cols: X D V J P C
q_715: [ 27 -25 -32 -22  43 -47]
q_445: [-29 -47  50 -42 -32  42]
q_636: [10 51  1 15 43 12]
both q_715 q_636:  => [43]
down: [-25 -47] => D

cols: E L U S
q_792: [26  3  7 -2]
q_445: [ 21 -15  -5  32]
q_907: [ -4 -11 -23  21]
q_252: [ -4 -10  14 -27]
q_125: [11 17  0 -4]
q_715: [-26  -8   5  27]
q_214: [-39  19  -6  11]
q_636: [-3  0 -4  3]
q_343: [26  3 35 -1]
q_443: [ -8 -10  14 -27]
size: [11 17  0 -4] => 4
down: [26 21] => E
q_792 => [26  3  7 -2]

cols: Y W M R Q T Z K N H
q_252: [-11 -33  -9  -3  19   7  33 -26  20  15]
q_443: [-18 -14   2   8   1   8  27 -14   7   3]
q_792: [-42   9  -1  19 -16   3   3 -22  25 -23]
q_214: [-30 -41   9  -1  19 -16  22 -15   6  22]
q_980: [-17 -18 -14  -4  20  14  35 -31   6  -2]
q_125: [  2 -14  -2   2   0 -12  10  -9  15   1]
size: [-11 -33  -9  -3] => 4
both q_792 q_443:  => [3]
q_792 => [-42   9  -1  19 -16   3   3 -22  25 -23]
at: [-41   9  -1  19 -16] => q_214, 2
at: [-16  22 -15   6] => q_214, 6
at: [-14   7] => q_443, 8
q_252 => [-11 -33  -9  -3  19   7  33 -26  20  15]

cols: zipu Tid galon sades zed dep Telug nur
q_715: [-30 -10  49  30 -17  -4  49 -31]
q_792: [-37  -2 -35  -5 -17  -4  49 -31]
q_445: [-30  31  49  31 -17 -10 -35 -33]
which: [-30 -10  49  30 -17  -4  49 -31] => q_715
which: [-37  -2 -35  -5 -17  -4  49 -31] => q_792
q_715 => [-30 -10  49  30 -17  -4  49 -31]
q_445 => [-30  31  49  31 -17 -10 -35 -33]
at: [-35  -5 -17  -4  49] => q_792, 3

cols: nebu miki Tovef bitu kopel tupo
q_445: [ -8  -1   0 -22   1   4]
q_907: [ 33   5   1   2   1 -13]
q_443: [-50   0  -1   3  -1  16]
q_715: [ 35  -6  -1   8  -3 -21]
q_125: [  3  -2   3 -32   1  -9]
q_453: [-22   1  -1  44  -2  10]
q_343: [ 22  -2   1 -25   1  15]
q_125 => [  3  -2   3 -32   1  -9]
size: [ 22  -2   1 -25   1  15] => 6
size: [ 22  -2   1 -25   1] => 5
both q_125 q_443:  => [3]
size: [35 -6 -1  8 -3] => 5
down: [ 35   3 -22] => nebu

cols: bovi Gana retup nogi Maz Vud gove lefi
q_907: [ -5 -22 -52   2  23  -2  -4  20]
q_443: [-41  22   0   7 -18   5   5 -12]
q_252: [ 27   0  22   1 -39  -3  -9  -4]
at: [ 0 22] => q_252, 2
q_907 => [ -5 -22 -52   2  23  -2  -4  20]
size: [ -5 -22 -52   2  23] => 5
size: [ -5 -22 -52   2  23  -2  -4  20] => 8
q_252 => [ 27   0  22   1 -39  -3  -9  -4]

cols: Fege tuv migi Tize Vigu pevo Sol zuza
q_343: [ 10 -13  -1  -2  -3  -2  -1  -4]
q_443: [  1   1   0   0   1  -1  -1 -18]
q_445: [-3  1 -4  0  1 -1 -1 -4]
q_715: [ -6 -11   0  -2 -12   7   6  42]
q_636: [ 10 -16  -1  -2  -3  -2  -1  -4]
q_125: [ 1  1  0  0  1 -1 -1 -6]
q_453: [ 3  0  0  1  1  0  0 -3]
down: [ 6 -1] => Sol
down: [-2  0  0 -2 -2] => Tize
both q_715 q_343:  => [-2]
both q_715 q_443:  => [0]
size: [ 10 -16  -1  -2  -3  -2  -1] => 7

cols: Kagid ritu logig Vibeg Vimag
q_443: [  2 -29  37 -36  25]
q_636: [ 21  32  29 -35 -21]
q_445: [-24 -33  22 -22 -13]
q_252: [ 24 -18 -13 -34  15]
q_214: [-35 -13   4   1 -14]
q_980: [12  4  4 12 40]
q_907: [21  0 -2 13 -4]
down: [-29  32 -33] => ritu
q_907 => [21  0 -2 13 -4]

cols: bem nera zun peg Bizo mefu mevon Rera gadu
q_980: [-37 -22  -6  15  -3   1  -7  15  14]
q_453: [-36 -21  -6  14  -3   2  -7  16  14]
q_343: [ 36  21   6 -13   3  -3   6 -18 -14]
q_445: [ 38  22   8 -21   3  11  13  -2  -8]
q_715: [  2   2   4 -17  -3 -17 -15  -5  -4]
q_907: [  2   2   4 -17   0  32  16   1  14]
q_792: [-36 -21  -6  14  -3   2  11  -7 -10]
q_636: [-24 -14  -2   1  -2  19   4  32  18]
q_252: [  2   2   4 -17  -3 -17 -15  -5   5]
both q_980 q_252:  => [-3]
down: [ -7  -7   6  13 -15  16  11] => mevon
q_453 => [-36 -21  -6  14  -3   2  -7  16  14]
down: [-21  21  22] => nera

cols: zuva Nekiv Muve ger rep
q_252: [-29 -46  19 -24  49]
q_445: [-50  20  -8  28 -37]
q_214: [-48 -23 -30 -12  15]
q_980: [ 22 -39  31  -4  36]
q_453: [ 16 -34  -1  31  18]
q_636: [-26  35   9 -43  -3]
q_792: [  7 -16  -1  30 -21]
q_907: [ 17 -30 -23  33  -7]
q_125: [36  0 27 11 21]
q_715: [ 29  -5 -14   3  18]
q_343: [-26 -17   9 -43 -16]
q_443: [  7 -16  -1   6 -21]
at: [-30 -23] => q_907, 2
q_980 => [ 22 -39  31  -4  36]
both q_443 q_343:  => [-16]
size: [ 29  -5 -14   3] => 4
q_792 => [  7 -16  -1  30 -21]

cols: A B F G
q_453: [-15  -1   6  16]
q_792: [ 38 -19  14 -13]
q_214: [-30   7 -24  10]
q_907: [ 9  8 12  8]
q_980: [ 2 13  8 21]
down: [-19   7   8  13] => B
size: [ 38 -19  14] => 3
at: [13  8] => q_980, 2
down: [ 14 -24  12   8] => F
both q_907 q_980:  => [8]
q_453 => [-15  -1   6  16]

cols: gobag vefo rov tolof
q_980: [24 19 -4 20]
q_343: [-32  -4  -4  19]
q_907: [ 33  -5 -31 -39]
which: [ 33  -5 -31 -39] => q_907
at: [-4 -4 19] => q_343, 2
q_980 => [24 19 -4 20]

cols: tavul tav Gomuz nuso Zud kirot boluf gope diri
q_636: [  8 -20  24  28  24  24  11   0  -2]
q_343: [ 28   4  18  -1 -19  41  -1  16  12]
q_715: [  2  -1  -1  -2  14  27  -4 -31  22]
q_445: [ -6   5  25  32  16 -12 -22  -8 -21]
q_907: [ -7  18   0   9  -9  -9  -3   8 -13]
q_252: [ -7 -12 -11   6   5  -8  13   2  -2]
q_453: [  2  -1  -1  -2  14  -7 -12 -23   4]
size: [ -7 -12 -11   6   5  -8  13   2  -2] => 9
q_907 => [ -7  18   0   9  -9  -9  -3   8 -13]
both q_636 q_343:  => [28]
at: [ -2  14  -7 -12 -23] => q_453, 4
size: [2] => 1
both q_715 q_343:  => [-1]

cols: sur misoz gega kob Sira
q_214: [-40 -46 -46 -44 -38]
q_636: [-42  16  45  40 -45]
q_445: [-45 -35  42 -11  47]
q_453: [ 42 -42 -27  29 -35]
q_980: [-42  16 -46  44 -46]
q_907: [-43  41  47  30  42]
q_443: [-45 -35 -46 -11  47]
q_125: [-43  41  31   7  41]
q_343: [-37  44 -45   1  37]
q_792: [ 45  47 -39 -46  28]
down: [-46  45  42 -27 -46] => gega
size: [ 42 -42 -27  29 -35] => 5
at: [ 40 -45] => q_636, 4
both q_907 q_443:  => [47]

cols: vanuv luso Pitil kek
q_907: [ 11 -10 -17  25]
q_214: [ 17 -21 -35 -21]
q_792: [ -7 -16  41  14]
q_636: [  7  22 -19   3]
q_445: [-41  -1  22  -8]
q_125: [ 45   6 -29   2]
q_453: [-17  14  -2  25]
q_343: [ 12   7 -17   5]
q_715: [ 53 -16 -25 -37]
size: [ 12   7 -17   5] => 4
both q_343 q_453:  => [-17]
size: [-17  14  -2] => 3
size: [-17  14  -2  25] => 4
q_343 => [ 12   7 -17   5]

cols: Laduv situz vede mit kuzor Tegov
q_445: [ -9  -6   2  21 -10 -15]
q_214: [-35   3   6   2  10 -10]
q_453: [ 0 -8 10 13  0  8]
q_980: [-25 -11   6  -3 -20  -5]
q_443: [ -3 -17  10  13 -17 -11]
q_125: [ 35  -3 -15  18 -17  18]
q_907: [-53  46 -47  53  50  53]
q_636: [-25   9  29 -16  33 -25]
q_252: [-15  15  21  -4  45   7]
q_343: [ 16  16  -2  15 -21  -4]
q_715: [ -2   2 -13  28 -11  -6]
q_792: [ -2  -8   3  12 -15 -16]
size: [ -9  -6   2  21 -10 -15] => 6
size: [ 16  16  -2  15 -21  -4] => 6
down: [ 53 -16] => mit
size: [-9 -6  2 21] => 4
at: [13  0] => q_453, 4

cols: besu kapir Toso dum mela mutut
q_715: [  2   3 -16 -39 -32  16]
q_453: [ 23  -2 -31 -46 -19  30]
q_792: [ 36 -36 -31  -6  44   7]
size: [  2   3 -16 -39] => 4
q_453 => [ 23  -2 -31 -46 -19  30]
size: [ 23  -2 -31 -46 -19] => 5

cols: Kobuz Kuvo vovuf Kemu vez Fesut nenum Tova Fif besi
q_214: [  9  43  42 -13  38  20 -28 -13  21  30]
q_443: [-13  40  -5 -13  27 -43  26 -13   1  -4]
q_343: [ -3 -38 -14   0  49 -37  -8 -19  -9 -24]
q_715: [ -9  21 -14   4 -18 -30 -49 -19  14  30]
q_252: [ 32  21 -14 -13  27 -43 -42 -13   1  -4]
q_445: [  9  43  42 -13  38  -5 -15  40   8  10]
at: [ -5 -13  27 -43  26] => q_443, 3
q_252 => [ 32  21 -14 -13  27 -43 -42 -13   1  -4]
at: [-18 -30 -49 -19  14  30] => q_715, 5
at: [-13  38  -5] => q_445, 4
down: [-43 -37 -30] => Fesut
q_343 => [ -3 -38 -14   0  49 -37  -8 -19  -9 -24]

